Each row below holds a small network's activations on one input, seen along a few directions.
In each table, some parts of the input vary, and every possible input appears once, in random order.
A made-up example of a description, with smaller parts first: one of 5 places around a ring, together with either a single point or one of 9 places around a ring or (one of 2 separate values, together with one of 6 places along a line).
Shared parts are said once, and a part with two or three values counts as separate values.
(in the rows, 128 means zero)

Other details of the inputs vary at random and push rows far along two fixed directions, the same in every table; ignore that.

Rows:
r1: [142 173  62 162 136 123 173 101 102 117 104  89 127]
r2: [102 146 140 115 116 135 118 116 115 123 154 127 117]
r3: [197  85 132  71 136 167 146 168 113 127  93 179 122]
r4: [154 100 154  56 134 126 104 178 124 151  81 180 112]
r5: [ 60 146 117 219 150 101 122  88 130 132 140  77 176]
r6: [161 128 102 115 124 147 152 144 118 133  84 147 109]
r7: [158 100 139  61 142 127  92 177 130 149  79 186 120]
r8: [147 103 143 109 138 121 105 147 160 144  99 154 128]
r9: [215 139  61 116 122 143 157 125 107 102 118  91 108]
r10: [118 142 142  92 113 133 118 149 127 127 134 154 117]
r11: [116  49 238  81 118 137  87 156 174 145 134 181 138]
r12: [176  90 147  58 131 149 111 173 109 131 116 177 117]
r13: [156 141  99 104 124 165 161 124 116 116 108 143 110]
r14: [119 168  97 208 133 114 147  74 118  99 192  58 138]
r15: [ 41 108 199 156 120 121 113 113 166 150 171 137 173]
r16: [ 91 117 172 163 124 105 107 118 164 146 148 121 132]
r17: [148 106 140  50 125 140 119 178 128 132  98 188  91]
r18: [178 153  72  88 144 132 126 161  98 115  64 132  98]
r19: [157 183  64 164 128 115 164 100 115 110 116  79 107]
r20: [ 58  59 223 149 132  92  58 133 144 166 197 129 190]
r21: [144 134  79 168 124 135 151  96 100 116 148  77 153]
r22: [150 157  94 113 113 140 141 121  87  92 136 122 106]
r23: [ 92 175  75 214 143 100 147  72 116 120 142  72 163]
r24: [ 90 166  94 204 119 129 157  62 104  95 171  71 148]
r25: [ 31 148 164 200 127  84  96  93 131 149 190  90 155]
r26: [ 46  98 232 148 113 110  91 125 191 157 183 140 160]
r27: [191 151  92  86 117 165 160 135 126 107 106 135  78]
r28: [188 138  88 106 144 134 137 155 132 120  66 127 102]
r29: [ 67  58 219 110 130 123 106 147 172 166 137 181 157]
r30: [149 178  61 155 116 127 172 108 124  99 133  95  87]
Description of these inputs: one of 3 separate values, together with one of 10 places along a line.
The inputs of r6 and r25 match in every part but the choice among 3 separate values. If r3 is changed in the same way as r6 into r25, which row does it become?
Answer: r12
Which other rows does r8 become when the choice among 3 separate values takes its other values? List them by row number.
Answer: r7, r23
Start at r9 and move only the place on the line of 10, one step at a time. The first step leads to r14. Which rows follow, in order?
Answer: r11, r27, r26, r30, r16, r19, r8, r28

Rows:
r31: [207 141  11 144 144 142 197 115  70 108  83 108 118]
r32: [145 107 172  86 116 133  86 137 105 134 138 137 140]
r33: [169  99 164  89 102 143 136 162 167 135 149 167  91]
r34: [193 107 117  16  92 161 123 189 101 125 127 170  95]
r35: [107 132 153  72 113 119 118 157 127 119 141 180  87]
r36: [107 121 150 112 137 147 119 143 173 141  85 153 148]
r37: [ 37 186 100 214 156  89  95  85 129 105 162  69 137]
r38: [162 115 111  90 128 135 155 176 136 163  33 177 121]
r39: [ 58 129 192 120 106 136 139 123 171 153 170 157 141]
r40: [ 95 163 136 226 119 101 134  51 145 110 190  46 132]
r41: [181 196   4 129 146 114 164 145  70 114  56 112  68]
r42: [ 66 120 196 124 130 108  75 116 133 134 139 152 116]
r43: [157 112 132  85 145 138  81 159 125 134 114 138 153]
r44: [142 156  70 155 105 160 192 100  82  86 185  97 116]
r45: [ 85  72 198 180 145  68 103 129 186 180 143 120 170]
r46: [160 167  64 181 140 122 151  99 149  92 129  64 120]
r47: [122 149 104 191 127 147 162  64  86  88 168  71 141]
r48: [ 95  67 176 155 151 137 101 123 148 127 151 139 190]
r49: [105  93 162 133 146  88  80 145 120 184 136 128 179]
r50: [167 129 149  59 112 173 148 141 137 129  60 176  98]
Describe the family of inputs behind these rows.
Answer: one of 4 places along a line, together with one of 5 separate values
The inputs of r37 and r43 match in every part but the choice among 5 separate values. If r42 is changed in the same way as r37 into r43, which row does it become?
Answer: r32
Which other rows does r38 become when the place on the line of 4 takes its other values? List them by row number.
Answer: r36, r39, r50
Start at r44 and move only the place on the line of 4, one step at a time. The first step leads to r47. Which rows follow, in order?
Answer: r48, r31

Rows:
r51: [145 170  58 184 130 134 173  86 105 102 135  72 137]
r52: [ 91 129 131 195 134 118 137  87 132 127 160  88 164]
r53: [ 44 108 191 162 137  93  85 119 150 159 154 127 163]
r54: [147  77 182  60 131 140 112 182 169 156  71 202 112]
r55: [ 64  89 198 172 135  96  84 111 161 154 173 115 174]
r56: [210 119  90  52 136 148 131 178  99 124  63 166  96]
r57: [225 102  95  61 132 173 162 172 116 121  57 170 102]
r58: [203 157  56  71 128 151 156 162  96 114  58 149  86]
r59: [149  77 174  46 136 139  98 193 144 160  70 204 117]
r60: [ 98 142 137 164 100 140 156  80 120 107 206  95 136]
r61: [166  50 180  65 134 156 118 175 153 153  83 195 138]
r62: [ 97 133 132 183 135 105 115  98 135 131 165  86 153]
r63: [129 196  59 177 127 118 168  93 120 104 121  81 106]
r64: [215 150  51  75 133 149 149 157  85 108  68 141  90]
r65: [128 195  58 177 128 120 167  94 121 106 121  83 107]
r66: [158 188  67 148  95 147 172  91  91  78 187  78  94]
r67: [ 58  97 191 156 141  94  76 123 144 159 165 126 177]
r68: [ 44 109 198 171 133  96  98 114 179 158 156 128 163]
r69: [203 185  43  75 101 170 173 131  65  70 134 122  67]
r70: [ 42 106 202 172 135  95  97 115 178 158 156 131 159]
r71: [105 142 119 183 133 106 121  96 130 125 162  80 152]
r72: [ 78 160 113 178 133 101 124 100 121 129 146  95 141]
r73: [ 90 145 119 175 139  99 111 103 111 130 158  92 151]
r74: [105  75 182 136 137 131 113 132 155 153 133 146 165]
r75: [151  87 192  13 104 171 109 183 134 128 116 213  92]
r76: [130  60 195  66 142 125  76 181 144 166 101 190 142]
r77: [ 83 177 142 157  97 133 147  83 136 102 192 103 110]
r78: [135 196  46 163 131 120 158 103  92 104 118  84 110]
r79: [136  53 205  82 136 127  85 171 161 160 113 177 142]
r80: [211 169  35 122 129 144 168 127  94  95  96  99  94]
Describe the family of inputs behind these rows.
Answer: one of 5 separate values, together with either a single point or one of 5 places around a ring
Which other rows does r62 become when the place on the ring of 5 takes its other values? List them by row number.
Answer: r55, r71, r79, r80
Which other rows agree with r64 in the choice among 5 separate values? List them by row number.
Answer: r56, r67, r69, r73, r76

Rows:
r81: [114 127 163 117 113 132 132 140 164 151 115 138 125]
r82: [ 26  96 216 152 122  98  96 118 152 182 171 146 186]
r83: [146 100 142 120 129 136 116 135 100 125 141 124 130]
r84: [168 113 123  80 132 173 133 148 135 112 103 160 126]
r85: [145 122 116  86 131 134 148 158 111 133  88 182  97]
r86: [110 161  78 207 124 116 176  65  88 114 178  66 140]
r87: [149 123 143  76 139 155 124 150 131 109  80 175 100]
r88: [166 231  20 158 115 115 159  91  90  98 136  56  95]
r89: [ 21  49 242 150 133 103  86 134 173 184 192 164 201]
r90: [100 221  49 225 120 109 179  68 121  90 149  56  95]
r91: [154 116 132  61 116 142 106 167 106 135  95 158 121]
r92: [ 71 173 135 177 126 126 123  76 129 117 159  85 158]
r93: [200 141  82  86 126 136 135 159 123 113 116 134 103]
r94: [179  89 102 118 176 116 112 169 138 162  22 146 151]
r95: [ 69 178  90 189 133  96 122  85  92 100 166  71 125]
r96: [197 121 106  95 128 174 150 123 110  99  98 139 107]
r97: [157  87 155  80 120 152 139 172 172 138 103 169 120]
r98: [ 71 159 131 181 135  82 100  96 138 129 174  93 119]
r99: [167 104 116  76 126 151 117 172 109 122 115 155 126]
r100: [ 78  65 239 151 133  88  68 124 168 162 192 131 168]
r101: [201 112 111 101 111 153 168 139 137 113  95 140  95]
Describe the family of inputs behind these rows.
Answer: either a single point or (one of 4 places along a line, together with one of 5 separate values)
Which other rows does r93 become when the choice among 5 separate values takes its other values? List them by row number.
Answer: r84, r89, r97, r99
